Each row below holds a small network's activations on one record, seen along a few directions.
After each row come some of the record's fields: MOT, ROZUM, KIKIS, SUVI, SUZU.
A field that a record lacks is left out.
The largest differences between rows may come from other fields.
[ 33.4  28.6 -13.0  59.0 -36.4   3.7  -7.0 -31.1  13.9  40.4  33.8  -2.7
  29.7  52.5 -31.7 -42.4 -26.7 -11.7  24.5  -7.7  18.6   3.3 -51.8   8.0] | <MOT:fiv ROZUM:lagu KIKIS:vonem SUVI:kitu SUZU:zuvig>
[-12.9 -19.8  16.5 -19.0   3.5  14.1   5.5  11.7   1.3  36.0 -26.6  -8.3
  14.6   6.4   7.5   7.5 -22.6 -26.7  -5.2  -5.7  14.1 -20.7 -26.0  -3.1] | <MOT:ludor ROZUM:val KIKIS:ber SUVI:tafo SUZU:lumu>
[ -7.7  -1.7 -24.0  16.2  51.1 -10.8   6.0  -4.1  13.4  -4.4 -20.0  -2.5
 -44.0 -10.7  19.9  21.2  26.8  -1.8 -12.5  -3.9 -15.4 -20.1  40.4 -20.3] | <MOT:ludor ROZUM:lagu KIKIS:ber SUVI:kitu SUZU:daner>
[ 13.2 -33.4  -7.4  12.9   4.4   9.1   0.6   8.2  10.5 -25.4  -1.6  31.6
 -41.7  17.4  -2.6  -1.8  -4.1  19.9  -9.6  -1.3   2.7  43.0   4.8  16.6] | <MOT:fiv ROZUM:val KIKIS:zuge SUVI:kitu SUZU:zuvig>
[ -6.6  -4.6 -20.6   0.4  -9.6 -20.8  23.1  -8.0 -17.9  -8.6   9.5  31.5
 -42.1  -2.9  -2.1  16.3  -9.5  29.8  12.2 -12.5 -22.8  24.4  12.0  -7.5] | <MOT:fiv ROZUM:sutar KIKIS:zuge SUVI:kitu SUZU:zuvig>
[  2.2  23.7  29.2   6.7  -8.8  34.3 -16.5  -5.1 -13.5  30.5  -4.2  20.7
  12.6  28.9  -8.2 -22.3  -8.3  -2.6   4.9  -0.2  15.2  37.5   3.5 -44.7] | <MOT:fiv KIKIS:vonem SUVI:kitu SUZU:zuvig>
[-18.2  -0.9  -7.7 -20.7   7.4   3.2  25.2 -15.1   3.6 -20.6  -3.0 -12.9
 -21.5 -46.9   3.8  43.8  29.1   7.5  -9.2  43.4 -56.7  20.5 -25.4  10.3] | <MOT:bur ROZUM:sutar KIKIS:zuge SUVI:kitu SUZU:lumu>
[-18.7 -24.6  20.5  -7.9  -7.1 -10.7   0.4 -26.0  -5.2  -8.3   8.2 -30.8
   4.1 -48.7  -3.6  -8.6   4.9  12.4   7.7  17.4 -29.3   5.8 -18.9  10.6] | <MOT:bur ROZUM:sutar KIKIS:vonem SUVI:tafo SUZU:daner>
[-47.3  19.2   4.0 -31.3  39.9  -5.3  10.4 -23.3   4.0 -34.1 -36.3   2.1
 -32.4 -43.9  26.3   9.4   4.3  26.9   6.5  34.0 -21.5  -7.8  19.6 -31.3] | <MOT:fiv ROZUM:sutar KIKIS:ber SUVI:tafo SUZU:daner>
[ 26.1   5.9  -5.2   0.2  -7.6  16.1   8.5   1.3  -7.7  28.4  14.6  18.0
  36.7  45.8 -30.2 -53.5  -2.6  44.4  15.6  10.8  25.6  -2.1   1.3  14.5] | <MOT:fiv SUVI:kitu SUZU:zuvig>
[ 17.1  -9.2  32.9  25.3 -18.8  -3.4 -26.5  -9.8 -19.9 -16.8  -7.0   3.6
   7.1  22.0  29.4 -25.5 -17.3  18.5   5.1 -10.3 -19.1 -13.6 -40.9 -29.5] | <MOT:fiv ROZUM:sutar KIKIS:vonem SUVI:tafo SUZU:daner>
[-21.8 -21.7  -2.3 -19.8  -2.4  19.5  13.9  11.4  -6.3   3.8 -10.2  -8.5
  28.8 -40.7   8.2   5.9 -30.6  -3.7   5.3 -10.1   9.8 -20.9  -1.4 -17.8] | <MOT:ludor ROZUM:sutar KIKIS:ber SUVI:tafo SUZU:daner>
[-51.6  22.3 -18.8 -22.2 -19.7 -21.4   6.2 -16.1   4.7 -18.9  10.5  -3.4
 -23.4 -28.6  33.9  30.7  17.0  -3.6 -16.1  47.2  22.7  -4.7  31.9   1.7] | <MOT:vezaf KIKIS:vonem SUVI:kitu SUZU:tul>
[-16.0  -2.8   1.8   4.6  11.6  25.1   9.8 -11.6  -4.3 -17.1  45.8   8.8
 -36.4  -0.9  -8.0  31.7 -27.3  -5.6   4.7  14.2 -15.5  -2.9   7.9  13.0] | <MOT:bur ROZUM:sutar KIKIS:zuge SUVI:kitu SUZU:lumu>
[-31.9 -11.4  -0.9   4.9  -7.5 -30.9   0.5   6.1  14.5 -21.4   6.7   8.7
 -25.9 -34.8  -1.5  30.0  -4.7   9.4 -39.0  12.3  -5.5  -7.5 -12.3   9.4] | <MOT:ludor ROZUM:val KIKIS:zuge SUVI:kitu SUZU:daner>
[ -9.1  -6.0  20.6   3.4 -10.8   5.2  10.4  -6.7  27.8  -3.9  32.8  28.9
  -0.4  -6.5  18.8 -21.7 -24.4 -12.4 -21.0  39.0  12.1  -9.7  -7.6  -2.9] | <MOT:ludor ROZUM:sutar KIKIS:vonem SUVI:kitu SUZU:daner>
[-25.8 -16.0  15.1 -21.3  32.1 -10.4 -20.5   4.9  42.9  -1.3  -7.9 -15.7
 -15.7   7.0   2.2   8.9  15.0  -4.6  19.8 -21.4 -45.1  19.3  34.3 -15.4] | <MOT:fiv ROZUM:val KIKIS:ber SUVI:tafo SUZU:lumu>
[-16.6  16.7   6.9 -27.5  19.9 -24.6   8.8 -25.6  13.5  -3.9  11.9 -15.0
 -21.3 -30.8   5.1   7.2 -15.4   2.0 -43.5  18.0  23.2   0.0  20.9   1.3] | <MOT:ludor ROZUM:val KIKIS:vonem SUVI:tafo SUZU:lumu>
[ -5.5 -34.0   4.4  23.4 -30.5  17.2  -8.3  12.7  52.7 -20.6  30.7   0.0
  -5.4  -3.8   7.6 -36.3   7.9 -21.8   8.7   0.8  -7.6  -3.8  -9.1  -7.3] | <MOT:ludor ROZUM:sutar KIKIS:vonem SUVI:kitu SUZU:daner>
[ 31.2  14.6  15.9  -5.7 -16.6  21.7 -18.6  -2.4   7.4  17.8  19.0   9.4
  14.7  26.5  29.7  46.8  -0.2   7.8 -13.1  10.8  -8.5 -25.9   0.9   5.9] | <MOT:bur ROZUM:lagu KIKIS:ber SUVI:kitu SUZU:lumu>
[ -3.2  -2.0  30.6   3.1  21.9 -12.0   8.6 -27.3  -7.5 -30.2 -27.7  10.5
  -4.3  -6.5  14.9   1.4   0.3   6.8 -28.7  -0.3 -28.2 -16.4 -16.1 -31.0] | <MOT:ludor ROZUM:sutar KIKIS:zuge SUVI:tafo SUZU:daner>
[  2.4  28.0 -32.4 -11.9  27.0 -29.6  -7.9  -2.3  50.9  12.0 -18.0 -26.9
 -50.7  -4.5   3.4   6.6   9.6   6.4 -32.3   2.8 -32.3   9.9  14.7  -6.3] | <MOT:fiv ROZUM:lagu KIKIS:vonem SUVI:kitu SUZU:zuvig>
[-32.5  20.6   0.4 -24.8  12.0  -5.3  41.2  39.8 -28.0  -3.0 -14.2 -12.7
 -29.4  -6.7  -0.6  -1.0  28.4 -13.3 -17.3  -4.9  -9.1 -36.7 -14.9  -0.4] | <MOT:ludor SUVI:kitu SUZU:daner>
[ 27.3   5.8  15.7   2.3  -1.5  31.8  -2.5  -9.7  39.5  21.3   7.3 -38.8
  14.6  13.0  -6.3 -23.3   0.4 -27.7  43.4  -5.6   1.6  17.8   2.9  15.3] | <MOT:bur ROZUM:lagu KIKIS:vonem SUVI:tafo SUZU:zuvig>
[-30.0 -15.8 -10.8   0.5  25.3 -20.8  16.8  -3.8  17.4 -31.3  -7.2 -36.8
 -29.7   8.4  12.0  12.2 -16.3  15.7 -13.1  -7.2  -6.7  21.1  25.4   6.0] | <MOT:fiv ROZUM:val KIKIS:zuge SUVI:tafo SUZU:lumu>
[ 11.6 -32.0  14.1 -13.2  25.9  -5.8  -5.3 -36.8 -14.9 -20.4  15.4  23.6
  -3.8  21.1   3.9  -6.9  12.2  -4.2   9.4  -0.1 -12.1 -19.3 -12.6 -20.6] | <MOT:vezaf ROZUM:sutar KIKIS:ber SUVI:tafo SUZU:daner>
[ -5.4   7.5   9.6 -31.1  22.6 -53.9   0.1 -13.1  -9.4  -8.9  15.9  -0.3
 -38.5 -16.9  23.5  21.4  -6.7 -17.7 -27.6  38.2  -2.6  23.6  30.4  15.9] | <MOT:bur KIKIS:vonem SUVI:tafo SUZU:tul>
[-36.8   5.6  -1.2 -37.1  -2.9 -19.3  26.2 -17.6  22.4   7.5 -16.9  11.9
 -19.5 -54.2  31.3  20.1   6.8  22.0 -17.4  32.9 -35.3 -19.0  52.8  -9.9] | <MOT:ludor ROZUM:sutar KIKIS:ber SUVI:kitu SUZU:daner>
[ 51.7 -38.4 -25.5  52.9 -38.1  59.5 -14.4  -3.7 -29.0  11.5  13.4  26.0
  78.8  75.7 -34.6 -45.9 -27.9 -52.7  35.5  -7.6  55.1  -4.9 -49.4 -13.5] | <MOT:vezaf ROZUM:lagu KIKIS:zuge SUVI:kitu SUZU:tul>
[ 14.5  23.2  -1.9 -15.4   7.2 -32.3  50.3 -16.4  -4.5 -13.0   9.7   5.8
 -32.4  -9.8  34.1  39.5 -16.0  -3.2  -6.1  14.2   0.4  11.3  -0.7  18.5] | <MOT:bur ROZUM:lagu KIKIS:zuge SUVI:tafo SUZU:zuvig>
[ 10.1 -21.2  13.2 -25.3  -4.8 -33.6  -1.8 -13.0 -26.5 -19.5  17.8   6.4
  -6.2 -13.2  15.5  37.6   5.8  18.6  14.1 -13.3 -33.9   2.8  21.9 -15.2] | <MOT:bur ROZUM:sutar KIKIS:zuge SUVI:vuseb>
[ 39.0  -0.3   2.8  49.1  -9.6  13.6  31.0 -37.2 -10.7   2.5  35.3  15.2
  56.6  36.2 -32.4 -16.9 -40.9 -17.8  29.7 -16.4  45.7  26.9 -14.7  19.1] | <MOT:vezaf ROZUM:lagu KIKIS:zuge SUVI:tafo SUZU:zuvig>
[-32.6  -6.2  18.1 -18.6 -31.9 -35.9   7.0 -22.8   5.5  17.0 -22.7   3.1
 -18.0 -15.5   1.1   9.9   4.6  -6.0  -5.4  19.6   1.3  -7.6  33.4  35.7] | <MOT:ludor KIKIS:zuge SUVI:tafo SUZU:tul>
[  8.1  -7.5  -2.8  50.2 -19.8  24.4   6.3 -15.2  -8.0  26.1  44.9  20.5
  32.1  56.7 -10.9 -50.0 -53.4  12.4  13.4  -5.7  23.5  19.7 -19.8  23.3] | <MOT:fiv ROZUM:sutar KIKIS:vonem SUVI:kitu SUZU:zuvig>
[-14.5  -3.6   4.8 -14.0  31.2   4.4  18.4  49.6  29.0 -22.7  13.4  -4.0
 -11.4 -14.9 -16.8 -27.7  37.2  -1.3   5.9   5.9  -9.2  -6.0  43.7 -13.8] | <MOT:ludor SUVI:kitu SUZU:daner>
[ -8.9 -17.8  -4.0  18.1  -5.1  19.9  10.7  -5.4 -48.7  27.1   1.9 -29.2
  32.5   9.9   7.7 -12.2 -14.0  -8.7  -9.7 -49.8   6.9 -13.0 -26.8 -29.8] | <MOT:ludor ROZUM:sutar KIKIS:vonem SUVI:tafo SUZU:daner>
[-26.8  -2.6 -21.2 -22.3  22.3 -33.1  32.2  47.3  19.3 -22.5  -2.8 -47.8
 -40.2 -19.3   1.0  15.4  52.5  22.0 -22.5  -2.8 -21.8 -26.7  33.3  -4.3] | <MOT:ludor SUVI:kitu SUZU:daner>
[-33.0  -5.6   4.6   7.8 -41.8  25.7   2.0  -8.3  13.4  24.8 -19.2  15.2
  12.4  -1.0 -17.9   9.3  21.0   6.5  21.2  -3.4  -3.2  33.3 -25.7   7.4] | <MOT:fiv KIKIS:zuge SUVI:kitu SUZU:zuvig>
[ -9.9  21.3 -23.0 -32.7  -9.6 -25.8  26.4 -21.0  19.5   7.6  -0.2  -2.4
 -33.9 -23.9  16.9   7.1  -0.9  15.6 -13.8  45.3  -5.6   7.8 -10.7 -20.5] | <MOT:fiv ROZUM:sutar KIKIS:vonem SUVI:kitu SUZU:zuvig>
[  9.4  -5.0  -4.6  15.9  21.9  -1.3   9.1  -0.2 -15.8  -4.7  35.4  15.0
  -8.9  -5.4   9.4  46.0  -9.7   1.7  -4.6  12.1 -19.2   3.3   1.4  13.6] | <MOT:bur ROZUM:lagu KIKIS:ber SUVI:kitu SUZU:lumu>

Here are new rows. What are their fields?
[ -0.8  -8.3   6.6  18.0  -4.1 -40.0  25.9 -26.8 -11.5 -10.7  17.9  -0.5
  22.1 -11.8   0.6 -10.1 -33.1   5.0  -4.4 -10.6 -24.2   4.3  21.4  13.4] | <MOT:ludor ROZUM:sutar KIKIS:zuge SUVI:tafo SUZU:daner>
[ 15.8  27.1  -5.2   2.5  11.7  -7.8  21.9 -28.2  20.6  -8.5 -23.7 -18.5
 -20.0  20.2  21.4  17.9  31.3  -8.1 -18.5 -33.6  -2.2   1.6  11.3   1.3] | <MOT:ludor ROZUM:lagu KIKIS:zuge SUVI:tafo SUZU:zuvig>
[-11.6 -21.6   6.8  -6.9  31.0 -37.5   1.3  -3.6   7.5  -5.9  13.1   9.5
  -9.8  13.8   6.5  22.3 -17.8  12.5 -15.8   2.3 -11.4  10.1 -17.3   7.6] | <MOT:fiv ROZUM:val KIKIS:ber SUVI:tafo SUZU:lumu>
[ -3.5  26.2 -20.9 -31.4  14.7 -22.5  18.8  -9.9 -23.0  14.8   6.6 -35.9
 -36.3   4.5  -9.1  28.6  38.9  33.1 -15.8  33.4 -32.7 -38.2  31.9  13.4] | <MOT:bur SUVI:kitu SUZU:lumu>
[-22.9   8.2 -11.0  24.2 -12.0 -30.8  13.9  22.1 -14.8   1.5   0.4 -18.0
  19.1  -6.8 -22.6 -17.0  40.1  16.6  20.4   7.9 -19.8 -32.0 -10.1  -7.7] | <MOT:ludor SUVI:kitu SUZU:daner>
[-13.3 -27.8   0.4 -31.8  55.6  -8.5 -22.6 -21.2  22.2 -34.9 -12.3   6.2
 -47.4   9.6  26.9 -12.5  13.6  17.2  -7.8 -19.9 -41.2 -13.6  26.8 -12.2] | <MOT:fiv ROZUM:sutar KIKIS:ber SUVI:tafo SUZU:daner>
[-24.0  17.2 -15.5 -44.3   5.7 -39.5  34.7  65.6  36.6 -30.8 -14.8  -5.0
 -40.5 -12.7  24.1  18.9  36.8  44.3   3.3  28.8 -26.0  17.7  10.5 -14.8] | <MOT:fiv SUVI:kitu SUZU:zuvig>
[-16.6   3.9  -1.3  -7.9  33.7 -37.2   3.4   5.5  60.3 -34.3   4.6  -1.2
 -40.3 -23.6  17.7  26.3  18.0  -0.9 -22.9  17.7 -39.7 -12.0  28.2 -34.7] | <MOT:ludor ROZUM:sutar KIKIS:ber SUVI:kitu SUZU:daner>
[ 16.0  -1.2   1.1  -4.1  12.6  63.4  10.4  48.9 -20.8  24.6  36.6  -5.7
  57.9  23.8 -34.4 -19.8 -16.0 -19.0  23.7  12.3  22.8  -8.7 -16.2  -7.0] | <MOT:bur SUVI:kitu SUZU:lumu>
[ -2.9 -10.9  21.6 -14.8  19.7   8.4  13.3  19.0 -15.6  -1.9  22.0  33.6
 -13.7   8.2 -20.3 -26.0  41.6  18.1   1.1   4.3  16.4 -32.3  12.3  -2.1] | <MOT:ludor SUVI:kitu SUZU:daner>
[ 15.7  41.9 -24.7  -6.5  19.0  -7.2   1.2 -24.7  27.4  10.7   9.9  29.1
  -0.8  18.8  -0.6   8.8  -4.2   6.0  -3.5  12.1  13.1  -7.0  -3.6 -24.0] | <MOT:fiv ROZUM:lagu KIKIS:ber SUVI:kitu SUZU:zuvig>
[ 10.4 -14.7 -17.0  21.1  -1.3  38.2 -25.6   8.1 -27.9  61.6  -4.2  29.8
  36.1  28.1 -38.9 -19.4 -38.0   0.8  11.2 -22.4  25.2  17.4  -2.8   8.5] | <MOT:fiv KIKIS:ber SUVI:kitu SUZU:zuvig>
[-52.8  29.3  -3.3  -4.1 -16.0   6.7  14.1  -6.9  14.2  25.5  20.7  -2.5
 -12.9   0.8   9.3   4.7 -22.8   3.5  -1.0  24.1  29.3  14.0  12.1   6.2] | <MOT:fiv KIKIS:vonem SUVI:kitu SUZU:zuvig>
[-19.5  10.2 -23.0   1.0 -24.4  36.9 -15.2  -5.5 -31.9   5.3   1.9  -1.1
  15.8 -37.2   6.1 -18.7   4.5  -4.7 -30.1 -33.9   7.6  -8.2  -6.6  20.7] | <MOT:ludor ROZUM:sutar KIKIS:vonem SUVI:kitu SUZU:daner>
[-13.0 -13.7  11.5 -10.7  -3.9 -11.9 -18.3 -16.9 -13.2  -4.3  28.7 -25.7
 -21.6 -28.1  -5.9  15.5  -8.0  18.5  -2.9   8.0  11.6   4.1  -2.2  20.9] | <MOT:bur ROZUM:val KIKIS:vonem SUVI:tafo SUZU:lumu>
[ 28.7  -0.7  -5.1  30.0  -5.6  43.5  17.1   6.8   8.6  37.2  11.8  -8.5
  50.9   3.0 -14.7 -26.0 -35.6 -39.9   6.6 -15.3  72.3   7.5 -72.6  -4.3] | <MOT:ludor ROZUM:lagu KIKIS:vonem SUVI:tafo SUZU:zuvig>
[ 13.1   8.3   6.6  -1.3  10.3 -23.7  -8.6 -30.7   2.6 -41.0 -22.4   5.1
  -0.9 -10.9 -10.3 -10.7 -17.6  16.6   0.2  12.0 -26.2 -14.4 -15.6 -46.7] | <MOT:fiv ROZUM:sutar KIKIS:zuge SUVI:tafo SUZU:daner>
[ 18.8   3.3  14.7  39.4 -39.0  27.3   8.1 -34.7  26.6  28.9   6.3  -0.8
  44.1  54.5 -30.2 -10.4 -16.1   3.5   6.1 -26.2  35.7  -9.5 -63.8  30.3] | <MOT:fiv ROZUM:lagu KIKIS:zuge SUVI:tafo SUZU:zuvig>
[  8.2  14.4   4.3 -18.2  17.6  22.5   6.5  47.6 -10.0  -6.3  17.3  28.1
  49.0  -4.6 -22.6 -46.5   2.3  -8.2 -18.6  -3.5  13.8  -6.5  -5.0  15.1] | <MOT:ludor SUVI:kitu SUZU:daner>
[ 11.5  -2.0 -15.9   9.1   1.9 -10.6  -6.5   6.3  48.6 -53.1  -0.6   2.2
 -22.8 -40.2  -5.9  10.7  -0.8  -4.8 -27.8  -0.6  -6.3  -2.2  21.6   8.5] | <MOT:ludor ROZUM:lagu KIKIS:zuge SUVI:kitu SUZU:daner>
